Each row below holds a small network's activations on one input, seen along a few directions.
In each table, some parts of the input vary, and every possible input appears once, in random order.
Descriptions start from the smaller parts, as in this example, which fits no table here: ring(8) and (point or line(9) or (values(3) and line(6))).
Shared parts are said once, and a part with two or three values counts as separate values.
(in the rows, 128 means zero)

Other details of the inputs vary at random and push rows far along two fixed directions, the same in every table; ignore that.

A family of inputs:
R1: [136 135 103 108 113 124 162  90 109 126 125]
R2: [140 139 105 109 126 132 156  91 103 114 127]
R3: [121 129 112 106 129 104 145  92 115 103 101]
R4: [158 121 144 172 146 145 137 134 173 133 143]
R5: [135 106 166 177 151 123 135 136 162 123 129]
R6: [162 119 153 176 124 137 130 125 167 130 145]
R7: [160 116 161 166 133 143 143 130 166 138 149]
R8: [153 123  95 104 118 135 156 101 105 118 108]
R9: [101 113 162 141 110 152  45 217 122 159 139]
R10: [135 140  99 116 129 130 164  95 102 120 122]
R11: [ 65 142 121  77 110 133  84 168  62 149 136]
R12: [115 125 105 107 151 110 155  96 110 110 107]
R13: [138 134 101  97 132 133 163  94 115 124 127]
R14: [ 91 169  89  83 103 147  80 176  75 154 139]
R15: [112 124 107 119 131 102 156  94 106 109 105]
R16: [141 138  98 102 134 134 153  93 113 113 127]
R17: [111 144 154 142  96 160  58 205 138 176 161]
R18: [164 125 151 170 125 138 127 128 177 129 137]
R19: [170 125 148 162 136 138 128 135 178 126 143]
R20: [115 130 105 113 133 101 153  96 115 110  96]
R21: [121 123 112 100 147 113 147  93 111 103 112]
R22: [ 89 124 168 133 126 148  53 208 131 165 158]
R23: [144 112 157 168 153 114 127 141 175 124 124]
R24: [139 104 167 174 136 118 124 129 167 116 131]
R25: [ 85 169  91  91  92 146  79 170  74 158 134]
R26: [149 110 163 161 149 117 121 136 176 117 129]
R27: [ 67 147 118  82 111 136  73 168  59 138 135]
R28: [114 118 116 106 125 103 158  92 109 113 111]
R29: [156 121 147 184 127 135 137 130 167 136 141]
R30: [144 140  98  95 125 124 162 100 119 122 122]
R31: [146 106 166 155 147 116 131 139 178 128 130]
R32: [118 125 114 100 127 103 156  94 117 113 103]
Each input here is: values(2) and (point or (values(3) and ring(5))).
- The inputs of R3 and R18 match in every part but the values(2) part. If R12 is changed in the same way as R3 into R18, which row does it become? => R4
- Which other rows does R22 become when the ring(5) part takes its other values? List them by row number. => R11, R28, R31, R32

A family of inputs:
R33: [170 130  67  74 173  92 211  60 117  74  88]
R34: [ 66 157 131  57 115 152  82 154  72 148 153]
R35: [142 130 165 185 113 107 108 142 202 123 127]
R36: [140 109 185 178 115 109 113 128 187 143 142]
R37: [165 133  77  76 172  97 213  53 116  88  74]
R38: [149 111 106  91 149 125 216  25  86  75  96]
R39: [133 116 163 219 151 130 118 139 158 122 145]
R40: [148 112  93 120 111  85 205  23  87  81  87]
R41: [120  93 183 168 138 141 134 135 191 144 153]
R42: [164 132  78  64 139  90 194  37 137  65  90]
R43: [143 125  98  67 156 104 217  26 114  68 122]
R44: [134 127 103  99 140  89 238  40  95  90  93]
R45: [134 116 188 192 132 122 146 154 165 133 151]
R46: [133 107 183 212 124 137 128 137 153 119 148]
R47: [158 110 168 164 182 135 129 164 175 127 160]
R48: [134 124 168 199 159 115 136 156 170 136 147]
R49: [ 81 138  97  66  90 133  87 188  84 161 107]
R50: [ 62 147 120 107  92 147  85 157  42 141 135]
R51: [202 165 129 203  93 182 144 134 182 172 177]
R52: [161 119 175 151 134 132 103 143 207 127 126]
R53: [171 106 148 182 160 146 101 155 176 108 137]
R54: [121 124 187 190 128 121 129 132 181 127 159]
R55: [138 113 182 184 111 105 114 129 186 137 149]
R56: [ 59 121 113  91  97 162  91 161  50 151 135]
R57: [100 147 106  76  93 154  59 168  67 135 110]
R58: [149 119  86 100 177 119 206  27  92  79  93]
R59: [ 84 146 127  51  97 135  66 151  77 158 142]
R60: [122 127 170 192 159 119 118 133 186 137 150]
R61: [132  85 158 197 159 150 123 142 168 139 138]
R62: [173 107  95  63 141  88 217  46 103  85 104]
R63: [ 83 163 104  83  85 118  81 184  75 150 107]
R64: [ 81 168  98  63 129 140  60 165  91 147 127]
R65: [ 79 149 132  59 118 152  99 175  56 154 144]
R66: [120 101 163 176 164 135 124 138 195 147 149]
R67: [105 145  96  75  94 149  57 176  68 121 124]
R68: [133  86 184 170 141 141 151 157 175 149 145]
R69: [ 67 164 112  65 142 145  72 156  77 152 148]
R70: [ 85 146 121  57 119 147  96 183  57 139 158]
R71: [134 105 150 173 151 130 113 147 208 142 128]
R72: [ 48 176 102 100 121 119  77 154  73 146 149]
R73: [153 101 186 180 118 110 130 150 171 149 134]
R74: [152  92 181 200 110 126 113 132 158 134 131]
R75: [ 62 155 100 115 120 140  75 158  48 144 132]
R76: [199 184  40 123  94 140 238  22 110 118 132]
R77: [198 154  34 100 102 159 242  26 122 134 127]
R78: [ 64 175  91  91 112 119  65 163  88 148 122]
R79: [106 154 101  54 103 133  75 193  79 136 127]
R80: [146 130  66 125 147  94 199  36 103  75  68]
R81: [157  93 182 177 146 157 122 145 158 109 161]
R82: [163  99 182 149 134 125 108 137 191 128 163]
R83: [134 135  84 107 168  82 228  42 100  94  90]
R84: [150 100  72 100 121 107 203  40 115  83  60]
R85: [151 106 183 185 115 105 131 150 170 143 140]
R86: [155 110 164 201 112 129 107 146 175 120 111]
R87: [144 105  60 109 151 109 204  41 112  86  67]
R88: [150 199  55  72  76 202  97 161  71 171 189]
R89: [137  83 178 162 120 125 119 132 196 153 143]
R90: [141 100 161 163 121 127 113 145 212 139 121]
R91: [165 108 158 183 159 151 103 148 176 122 122]
R92: [ 75 173  89  98 112 115  83 186  71 147 120]
R93: [157 101 162 185 173 151 111 147 163 113 158]
R94: [ 49 164 124  85  97 131  86 152  69 149 147]
R95: [153 113 178 165 181 140 131 157 174 141 146]
R96: [ 81 158  97 109  73 130  65 168  63 130 111]
R97: [ 96 139 127  53 101 135  83 172  61 164 134]
R98: [133  94 164 177 168 135 141 160 179 153 141]
R99: [ 74 143  85  75 120 135  88 189  80 164 113]
R100: [ 82 167 101  89  81 114  82 185  74 144 113]
R101: [145 117 167 163 178 135 112 142 191 122 169]
R102: [146 120 149 216 138 126 107 148 171 117 124]
R103: [149  67 174 184 115 141 119 137 167 145 131]
R104: [169  85 188 172 127 146 109 134 162 133 137]
R105: [ 77 121 113  65  88 130  93 175  66 175 128]
R106: [ 86 166  88  62 130 135  58 173  91 133 141]
R107: [172  98  91  85 132 104 198  30  92  71 101]
R108: [150 124 157 190 150 114 124 164 184 137 120]
R109: [174 112 176 153 137 132 120 164 191 133 119]
R110: [ 71 170 103  81  81 118  64 162  91 145 115]
R111: [133 150  67 109 148  72 201  31 129  77  84]
R112: [217 172  47  89 114 165 233  23 115 121 131]
- What is each input in this table made of? => line(5) and (point or (values(3) and ring(5)))
- The inputs of R78 and R64 match in every part but the line(5) part. If R44 is changed in the same way as R78 into R64, which row does it become? => R65
- Which other rows does R56 become when the ring(5) part takes its other values? List them by row number. => R61, R84, R87, R103
- Which other rows does R103 become when the values(3) part takes its other values? List them by row number. => R89, R105
- Which other rows does R59 become when the values(3) part takes its other values? List them by row number. => R97, R104

A family of inputs:
R113: [188 119 142 156 143 120 149 117 221 120 126]
R114: [ 56 151  99  74 106 124 118 138  44 144 136]
R115: [191 105 147 188 110 141 157 108 184 130 124]
R116: [157  95 170 171 164  88 144 122 196 103  93]
R117: [153  98 169 182 163 130 162 103 176 117 151]
R118: [102 120 165 147 137 140  54 199 135 137 146]
R119: [189 117 147 152 149 132 153 115 217 126 132]
R120: [165  94 170 167 167  96 148 123 192 106 105]
R121: [ 91 157  91  28 119 146 102 145  72 148 138]
R122: [133 143 150 142 126 174  64 198 140 150 161]
R123: [ 85 125 174 171  95 118  58 187 133 150 128]
R124: [148 156  63 110 126 109 184  53 112 102 106]
R125: [ 55 159  90  80 115 114  92 135  51 134 114]
R126: [174  85 173 154 172 122 161 122 185 111 138]
R127: [100 116 161 150 143 160  76 198 127 155 167]
R128: [116 109  97 109 109  81 182  52  99  87  58]
R129: [193 121 142 176 151 141 148 117 194 109 130]
R130: [146  97 173 160 162  89 144 115 213 105  98]
R131: [155 133  89  82 153 129 189  61 101  89 111]
R132: [151 100 175 185 148 126 178 110 173 123 151]
R133: [ 90 172  69  43  99 121  84 151  88 140 113]
R134: [ 59 153  89  77 117 119  94 131  49 136 127]
R135: [142 143 142 134 120 157  63 206 150 165 152]
R136: [154  89 180 185 136 115 160 101 172 117 139]
R137: [180 128 140 191 143 139 155 103 191 128 142]
R138: [ 66 146 100  76  89 114  98 130  42 135 123]
R139: [109 171  65  52 102 128  90 158  70 140 117]
R140: [150 133  98  96 118 121 200  47  90 108 118]
R141: [ 94 114 161 153 144 150  70 197 129 155 158]
R142: [154  96 173 156 165  97 148 116 209 109 110]
R143: [126 116  99  66 155  85 181  61 123  92  94]
R144: [137 116  98  81 161 114 190  63  97  77 110]
R145: [ 91 127 166 156 132 126  48 202 141 131 121]
R146: [192 115 141 170 145 110 145 124 206 114 112]
R147: [118 125 167 137 139 169  67 197 130 145 168]
R148: [125 148 128 163 117 157  64 201 146 160 151]
R149: [134 100 102  93 119 115 200  52  87  97 102]
R150: [101 152  81  68  75 156 108 135  47 151 125]
R151: [117 109 172 150  99 169  76 187 121 166 161]
R152: [176 106 154 179 166 149 164 113 180 125 143]
R153: [114 122 172 112 137 159  71 196 152 162 170]
R154: [104 135 172 155 116 162  90 190 124 170 178]
R155: [138 156  69 114 110  96 196  60 112 104  97]
R156: [155 145  62 102 142 125 190  64 108 105 103]
R157: [153 117  93  93 113 129 199  50  90 109 104]
R158: [144 102 170 194 145 107 166 108 179 120 132]
R159: [171 114 160 182 156 145 162 100 180 128 152]
R160: [113 154 135 170 106 145  57 188 149 160 152]
R161: [160  91 181 182 135 126 165 103 169 118 148]
R162: [192 102 164 154 164 136 160 119 189 123 138]
R163: [140 138 152 129 126 164  68 204 145 165 158]
R164: [152 140  72  97 148 131 195  61 103 105 109]
R165: [132 133 140 164  73 156  65 193 140 165 143]
R166: [ 90 173  72  82  66 121  93 136  58 141 119]
R167: [ 94 157  68  79  60 129  93 140  59 141 104]
R168: [129 149 145 167  78 148  66 188 140 164 158]
R169: [132 113 104  57 158 105 194  63 119  94 113]
R170: [109 111 172 128 141 138  65 205 137 154 154]
R171: [157  77 171 188 126 115 152 105 175 115 115]
R172: [141 124 105  95 124 117 200  46  86 103 120]
R173: [ 87 172  56  79 104 131  91 150  64 138 113]
R174: [128 140 155 117 124 165  68 197 162 167 163]
R175: [ 95 146  96  37 128 140 103 151  52 140 136]
R176: [126 148 137 154 114 147  50 202 151 142 140]
R177: [ 82 169  91  71  99 148 124 137  45 155 146]
R178: [154  83 172 192 124 109 151 108 178 113 101]
R179: [133 108 170 202 139  92 161 109 186 113 107]
R180: [106 132 166 153 132 166  74 182 127 164 179]
R181: [ 52 161  95  83 100 109 109 142  49 139 114]
R182: [ 60 151  84  77 126 117  95 148  50 131 105]
R183: [151  98 176 195 129 100 152 103 178 112 115]
R184: [155 142  88 100 111 122 197  48  96 109 115]
R185: [ 68 153  92  64 123 116  85 150  53 115 103]
R186: [110 124 159 149 142 170  76 195 127 161 170]
R187: [161 148  65  94 134 112 177  67 115  84  94]
R188: [146 158  68 112 110 105 200  60 110 108 106]
R189: [178 130 146 194 128 134 171 111 188 134 142]
R190: [109 116 168 134 137 129  58 205 140 151 144]
R191: [136 106 164 200 155  96 145 103 189 108 107]
R192: [158 146  78 105 104 115 192  51 101 109 109]
R193: [122 118  85 102 159  96 187  60  98  90  93]
R194: [126 112 104  60 159  94 188  61 121  95 104]
R195: [102 116 169 141 141 149  61 198 133 140 156]
R196: [ 70 125 100  67  88 131 105 133  40 139 118]
R197: [110 124  85 109 154  82 182  62 104  84  67]
R198: [ 87 178  81  74  92 149 121 139  50 155 142]
R199: [147  96 169 186 164 120 156 101 179 117 142]
R200: [120 150 149 158 119 172  71 184 137 169 172]
- The inputs of R188 and R139 match in every part but one. If R189 is changed in the same way as R188 into R139, which row does it become? => R135
- The inputs of R174 and R163 match in every part but one. If R130 is changed in the same way as R174 into R163, which row does it become? => R116
- What is each input in this table made of? => line(8) and line(11)
- Which other rows does R114 become when the line(8) part takes its other values? List them by row number. => R136, R141, R170, R194, R195, R196, R199
